Each row below is a small network's average activation on inputs in which a field has the value named, seen along a few directions.
Values that are neighbours, or in one group, have similar rows; names and order tell nothing.
Random noise pushes rows far along 3 fixed directions. That doesn't count. These rows show it; they differ only by the noise:
[ 416  194  -73  -52 -165   51  172  178   19 -216   48   63  -34  300
  -66  -21]
[  94  -25  -26   43 -114  -92  208   83  107 -151 -140  -15   70  130
  -95   10]
[ 390  108 -219  112 -162  -81  147  -84  115 -125  137  152   27  161
 -108   70]
[ 262  105   72 -106 -135   26  204  271   -7 -223 -130  -19    2  261
  -47  -59]
[ 869  169  221 -204 -175 -143   90   68 -267 -123   23  358   56   95
   68  -40]


Values of C:
c7: [ -61 -132  375 -102   62   99  -17   10 -239  -90 -334 -189  203  -58
  190 -172]
c11: [ 186   94  512   39   93  178  -16   12 -141   38  -78    1  135   77
  244  -75]
c8: [-301  102  180 -128  147  193   86   55  163  -74   19  -73 -127   29
  -91  -84]
c13: [ 114  134  -83  -29 -203  203  158  309  146 -213  -13 -110    5  217
    3  -42]
c22: [-443 -153  -47  -14  -41 -179 -234 -160  104  -59  100 -162  -79  -27
 -100  203]
c19: [-259   49 -258   19 -225  -98 -144  138  254   94  254 -112  -92  219
   97 -139]
c21: [ -62  215  213 -393  -22    9  245   98  -40  -46 -218  -71   49  214
   84 -235]
c5: [-331 -102 -306  321  -78  147  -84  -73  -33   69  329  -88   22   18
  -55   83]
c4: [-592 -153  120   36  168  257  -92  156    6 -212 -519 -252   89   67
  -16 -123]
c16: [ -87   46 -667  110  139  -83  -26   97   74  -37  317  -42 -295  216
  -92  -47]
c15: [ 101  189  243  -61  -41  212 -369  166 -317   76  -47   95 -249  223
  235 -128]
c9: [-193  240   79   73  279  117   -9  299  217 -116   79 -113  -63  -93
  -71   72]
c1: [ -25   -1  -22  -18  136 -246  122 -165   59  140 -258  228  124 -101
 -132 -171]
c2: [ -71  -38  -81  146  -79  101  -27 -116 -216  280  -76   -6   33 -170
  103  278]
c20: [  17    1  438 -477   37  279  -15  430  -90 -274 -222  -62  -57 -150
  130   36]
c14: [-166  181 -267  365   43  313   36 -244  231  -17  172 -174  -96  203
   58  -25]
c18: [-182 -194 -142  -44  -68   62  231  117  207   18 -328 -367   44 -104
 -190  -95]
c12: [  77 -113  239 -113  -29  111  -15  155 -564   85 -154   54  -53  -98
   84  -76]
c3: [-327 -185   30 -163   37  -74 -179   18  -48   74  -83 -135  -83 -121
  -95  124]
c6: [-275 -157 -605  395  138 -330  -61 -325  280  371  327    6  129  -37
 -231   41]
c17: [-134  197   12 -143  186  210  -12  179   43 -195   94 -131 -231  -84
 -144 -147]
c10: [  83 -112  281 -325   68  126  -45  322    6   95  217 -132 -170   55
  188  212]
The values of C form 6 separate groups.
Question: List the group mates of c12, in the order listed.
Answer: c5, c15, c2
Question: List the group mates of c4, in the order listed.
Answer: c7, c11, c14
Question: List the group mates of c9, in the order listed.
Answer: c8, c20, c17
Question: List the group mates of c16, in the order listed.
Answer: c19, c6
Question: List the group mates of c21, in the order listed.
Answer: c13, c1, c18

Values of Z:
z2: [ 226  163 -200 -181 -135  -85  -73 -127  -64  170  444  122  -93  102
 -172   60]
z5: [ -72  174  180 -150   50  437  -39  284 -323  -72  142 -230  -30  359
  121 -200]
z12: [ -10  -32   -5 -139   26 -356  -91  137  105  140  191  -21 -122  -97
  136  253]
z11: [-353   43 -501  192  117  470   -6  -33 -133    9  172 -122 -192   13
   -7  110]
z8: [-143   80  -49  277  -13  335   21  109  347 -363   49 -197 -146   46
 -415  235]
z9: [ 850   80   80  -41 -190  -56  128   27 -308   53   72  414   32  133
  129 -151]
z4: [-105 -192  -24  165  -13 -273   82  191   72  -58 -356 -170  264  -23
   20 -254]
z1: [-324   51  357  160  220  187 -166   28 -289  135 -266 -223 -103  163
  197    5]
z7: [ 223  100  362 -426  289   26   92   -8   13 -189 -298    2  168  -73
  147 -211]
z6: [ 388  164 -232  -77 -429  308   28  245  108 -143   44  -64 -119  451
   -6 -198]
z3: [ 372  306  294 -703 -109   85 -154  573 -355 -218  164  285 -327  279
   89 -116]
z10: [ 439  -48  311    8   12 -452   59 -482    1  166  -76  469  263 -633
  104   90]
The values of Z form 4 separate groups.
Question: List the group mates of z3, in the order listed.
Answer: z2, z12
Question: List the group mates of z4, in the order listed.
Answer: z9, z6
Question: List the group mates of z10, in the order listed.
Answer: z8, z7

Values of F:
f4: [  76   92 -300  113 -150   37  177   31  278 -102  -70 -171  127  319
   15 -160]
f19: [-200   76 -312  461  134   73  246 -371  492 -107 -259 -116  117   94
  -63  -43]
f11: [-500 -294 -218   21  -73 -225  155 -102  508  -58  -28 -112 -109 -135
 -328  201]
f12: [-779 -379  373 -411   87 -371  230  163  330 -125 -705  -50  216 -437
 -185 -110]
f20: [-577 -122 -356  123   89  299  -73   28  -27   91 -177 -260   42  146
   65  -84]
f9: [-705 -277  342  382  100  374  117  266  -79 -166 -460 -438   32   28
  -32 -104]
f1: [  42  157 -194  133   94  -47   32 -370  325 -199 -103  233   41 -162
 -126   -7]
f2: [  18   11 -482  128 -426 -169   81  -67  332   34  321  -75  -54  333
 -204   65]
f7: [ -61 -252  356   99  210  -20  -81 -506 -631  128 -196   76  144 -257
  234 -129]
f16: [ 728   -1 -107  351 -374 -331 -174 -502  -44  178  310  521  172  -26
   52   65]
f5: [ -82   44 -257   24  179  -57 -186 -299  211  311  396   88 -108    5
 -147  196]
f3: [ 265  178  340 -151    2  165  -50  187  -83 -351  -66  -41  -90 -221
   61  198]
f18: [ -55 -391  108  270  -59 -392  -55 -176 -356  220 -261   43  205 -412
   37  -14]
f10: [-114    6  206  173  170  186  -99  128  -73 -214  112  -82  -96  -95
   36  172]
f17: [ -92 -392  397 -318   89 -534 -178 -190 -480  585 -136  352  136 -410
  437  -45]
f15: [-273    0  419 -125  470   29 -199 -137 -150  218  -52  -57  157 -284
  158   66]
f13: [ 113  346 -349 -337 -236  337 -125  779 -229 -188  396 -198 -507  743
   39  -19]
f6: [ 535 -311 -499   48  -28 -737  113 -604  393  305  340  471  432 -475
 -124   14]
f8: [ 653  157  736 -172 -181  159   67  114 -389   -3 -325  208   60  -67
   28 -163]
f14: [ 130 -241  600 -317  205 -417  -27  270 -357  256 -123   49   82 -540
  136  208]
Each value of F is a pair of two hidden parts, and every pair occurs once (5 first parts, 4 second parts).
Question: f14 and f5 share the first part; f14 and f18 share the second. Which value has the first part of f18 and the second part of f5?
Answer: f20
Question: f3 and f10 share the first part; f3 and f8 share the second. Which value has the first part of f8 and the second part of f10?
Answer: f9
Question: f2 and f6 share the first part; f2 and f16 share the second. Which value has the first part of f16 and the second part of f6?
Answer: f4
Question: f1 and f15 share the first part; f1 and f19 share the second. Which value has the first part of f19 and the second part of f15?
Answer: f7

Values of K:
k2: [-248    8  -72  371  211  166 -186   -7 -183   71  -92 -258 -117  137
  317  164]
k10: [  96  -67 -149 -331 -429   67  -18  493 -157  -90  -68  -32 -114  465
  161 -276]
k12: [ 214  128  410  166 -317  274  105  493  113 -393  -83  -55  -95   82
 -189   70]
k6: [ -25 -163 -623  299 -126 -531   74  -88   35  256   77  133  138  -88
  -92 -104]
k1: [ -32  140  -38 -291 -274  169  197  625   84   41  -69 -462 -201  743
    9 -221]
k3: [-447  159 -625  481   73  869   82 -111 -141  -81  519 -120 -242  434
 -201   54]
k9: [ 415  202  173 -656    0   66  -80  158 -236   15  268  199 -217 -254
   51  178]
k5: [ 316  479 -324 -248  137   80 -148   52  172 -237  810    8 -165  265
 -243  144]
k4: [ 159 -207  449 -105   70 -181   89  -67   12 -214 -691   84  195 -352
 -147  -51]
k7: [-337  106  331   14   81  303 -280  110 -168   70 -108 -341   -9  135
   93 -165]
k11: [ 481  598 -454   51  103  655  389  -60  500 -368  226 -144   27  484
  118 -265]
k8: [  -1  177  379 -435  209 -160 -109  153  -60    0  -18  282 -231  -70
   66   34]
The values of K form 4 separate groups.
Question: List the group mates of k3, in the order listed.
Answer: k2, k7
Question: List the group mates of k4, in the order listed.
Answer: k12, k11
Question: List the group mates of k10, in the order listed.
Answer: k6, k1

Values of T:
t3: [-497  -70 -118  -17  156  158  353  123  513 -267 -383 -415    5  -70
 -161  -12]
t1: [ 430   86  -87 -334  -55 -196  157  179   28  -80   39  114   89  150
   45 -133]
t9: [ 280  204  115 -255  157 -149 -242 -132 -227   89  374  194 -157 -122
  141  102]
t13: [ 118  -85  -68   87  -61 -252   93  -57   62  136 -276    6  306   39
  -26 -218]
t16: [  75  -35  220   83   91  -15  165  -75  150  -68 -449  -52  253 -157
  140 -198]
t4: [-394   66 -240   70   56   32  -87  117  222  -41  261 -161 -181  125
 -231  181]
t6: [-286 -273  405 -440  115 -183  246  296  159 -118 -466  -95  145 -278
  -68 -155]
t2: [-147 -150 -483  440 -202   -7  -80 -206  -14  159  262  116 -120  133
 -109   77]
t10: [-585 -280 -446  575  138   -1  -45 -816  231  217  166  -45  195 -345
   14  224]
t17: [ 489    2  372 -394 -244 -208   -1  352 -253   42    2  148  -31   50
  102 -190]
t12: [ 536  164  255   56  -72  239  -62  120 -172 -212  -76   45  -49  204
   12  -58]
t8: [-561 -333    9  133   36  -31   -2 -186 -184  275 -259 -120  174 -198
  101 -138]
t20: [-400 -394  337   30 -157 -119  131  339  -42   66 -565 -343   80  114
  -32 -174]
t14: [ 161  -85  144 -195  -66 -277 -133  125 -330  237   23  188  -84 -106
   60   77]
t18: [-805 -231 -245   46  133 -114  -87   22   66  166 -110 -280   19   91
  159   48]
t11: [ 223   30  165   57  -37  -66  -97 -211  165 -120  -43  248  107 -373
  -71  136]
t7: [-452   -8 -195  359  147  208  -46 -171  282  -89  172 -157 -125   22
 -221  207]
t5: [-260 -258  362 -125  -87 -266  129   90  160  -26 -266    4  -23 -274
  -92   99]
t19: [   1  197 -429  432  -15  328  -34 -220  -35  -65  327    8  -80  143
  -78  194]
t15: [-253  224 -201  160  267  289  -74 -197   70   -6  276 -141  -20   79
  -18  161]
Each value of T is a pair of two hidden parts, and every pair occurs once (5 first parts, 4 second parts).
Question: t19 and t12 share the first part; t19 and t14 share the second. Which value has the first part of t14 and the second part of t12?
Answer: t17
Question: t20 and t8 share the first part; t20 and t5 share the second. Which value has the first part of t5 and the second part of t8?
Answer: t9
Question: t3 and t15 share the first part; t3 and t16 share the second. Which value has the first part of t16 and the second part of t15?
Answer: t10
